These are the activations of a small neural network, seen along a few directions. Each row is one input.
In each table, some parts of the input vary, and every possible input appears once, in random order.
Descriptions start from the smaller parts, as in this example, which fits no table here: one of 3 separate values, together with either a single point or one of 11 places along a line or (one of 4 places along a line, together with one of 8 places around a ring).
Shared parts are said once, and a part with two or three values counts as separate values.
In the rows, 128 means zero.

Other details of the inputs shift rows strongly along two fixed directions, in all tables alike. That doesn't count.

Rows:
x1: [142  94 109 181 146 160 129 138 136 146 104 135]
x2: [115 117 171 144 127 136 112 162 151 230 114 100]
x3: [134 140 191 103 104 107 101 141 142 180 166 107]
x4: [128 123 131 151 145 114 137 147 130 132 119 120]
x5: [106 159 199  36  92  85 103  73 125 121 195  79]
x6: [128 127  61 163 163 151 159 126 116  37 104 177]
x7: [103 167 152  35 121  87 133  73 121  46 181 107]
x8: [136 110 116 131 113 128 119 136 129 131 115 106]
x9: [129 129 138 145 132 147 109 175 153 208 111 117]
x10: [112 145 113 129 147 120 148 150 125 100 114 141]
x11: [140 132 113 147 135 131 130 166 133 144 126 134]
x12: [124 143 190  78  98 114 106  87 126 167 168  92]
x13: [128 166 165  85 135  85 127 109 132  90 176 125]
x14: [120 136 185 113 103 104 117 136 127 172 158 103]
x15: [149 118  90 149 131 134 142 126 111  89 107 138]
x16: [143 108  93 164 121 159 129 151 121 150  88 132]
x17: [132 140  65 166 158 113 163 157 104  34 100 167]
x18: [117 167  95  91 143 110 150  92  97  12 141 155]
x19: [145  95 108 181 128 161 134 144 133 145 103 142]
x20: [122 105 138 139 116 154 109 131 136 206 111 133]
x21: [133 116 121 137 114 135 132 118 122 137 122 149]
x22: [122 131 135 123 138 141 135 106 129 108 138 139]
x23: [137 110 108 145 142 153 129 136 128 143  96 122]
x24: [142 109  95 151 147 127 140 110 121 102 114 153]
x25: [136 103 101 177 129 167 134 148 128 145 103 148]
x26: [139 134 107 153 161 130 134 158 147 131 111 135]
x27: [111 167 118  59 114  88 141  89 106  11 165 131]
x28: [109 126 149 101 106 131  96 127 137 174 131  93]
x29: [115 118 179 105 108 133 107 101 143 211 149 110]
x30: [145 103 103 159 124 137 137 125 126 136 109 148]
Description of these inputs: one of 5 places around a ring, together with either one of 2 separate values or one of 4 places along a line.
Q: The inputs of x24 and x29 match in every part but the place on the ring of 5. If x4 is changed in the same way as x24 into x29, which row does it become?
A: x2
Q: Start at x3 and move only the place on the ring of 5, one step at a time. The first step leads to x13. Which rows follow, in order?
A: x26, x9, x11

Rows:
x31: [134 116 134 173 145 151 106 189 151 217 110 123]
x32: [119 108  71 141 161 144 130 146 134  93  83 126]
x33: [138 134 104 178 136 134 141 196 130 166  92 145]
x34: [148 120  85 189 160 103 143 163 136  88 108 154]
x35: [115 127 167  85  95 124  85 122 143 203 139  80]
x36: [127 135 127 149 168 140 143 170 149 151 113 132]
x37: [106 152 191  71  94 106 130  38 116 116 205 118]
x38: [129 165 140 108 164  82 158 118 116  43 153 144]
x39: [107 145 140  78 133 132 147  65 117  69 155 157]
x40: [147 101 129 126 118 132 136  93 115  89 144 153]
x41: [142 105  68 181 117 161 123 188 128 142  59 118]
x42: [135 135  80 119 157 106 159 113 103   4 119 128]
x43: [128 127 162  87  96  91 103 107 128 160 154  83]
x44: [118 125 178 116  69 159 103 120 120 218 148 121]
x45: [129 123 144 120 107 155 113  92 134 160 138 140]
Q: The inputs of x32 and x36 match in every part but one. If x43 is changed in the same way as x32 into x36, which row does it become?
A: x34
Q: Describe the family of inputs behind these rows.
A: one of 3 separate values, together with either a single point or one of 4 places along a line
Q: Which other rows agree with x45 in the choice among 3 separate values? List them by row number.
A: x37, x39, x40, x44

Rows:
x46: [120 174 180  65 119  65 139 100 118  67 201 118]
x47: [ 99 185 177  50 129  90 126 106 131  95 186 114]
x48: [117 123 116 127 104 145 120 132 122 150 109 121]
x49: [131 119 155 136 139 122 108 158 152 202 125  93]
x50: [135 109 145 133  82 140 104 134 127 195 122 108]
x51: [126 141  72 131 173 136 163 106 116  20 117 174]
x52: [ 97 162 175  77 107 119 134  90 121 123 175 142]
x53: [130 126 174 127  95 138 116 115 133 188 149 132]
x54: [120 166  80 125 160 104 166 149 106  15 125 163]
x55: [157  97  60 168 145 133 144 131 110  57  89 143]
x56: [131 109 120 126 129 131 113 115 132 139 113 103]
x57: [122 112 116 126 120 154 110 132 139 160 105 110]
x58: [134  92 128 171 146 159 118 136 150 195  98 119]
x59: [139 104 165 140 114 137 118 116 139 189 141 123]
x60: [163 102  57 218 157 147 141 199 125 126  65 155]
Q: Describe the family of inputs behind these rows.
A: one of 3 separate values, together with one of 5 places around a ring
Q: The inputs of x46 and x49 match in every part but the place on the ring of 5. If x55 is changed in the same way as x46 into x49, which row does it become?
A: x56
Q: Change only the choice among 3 separate values in x60. List by row number the other rows that result.
A: x50, x53
Q: Change only the choice among 3 separate values in x52. List by row number the other rows that result.
A: x48, x54
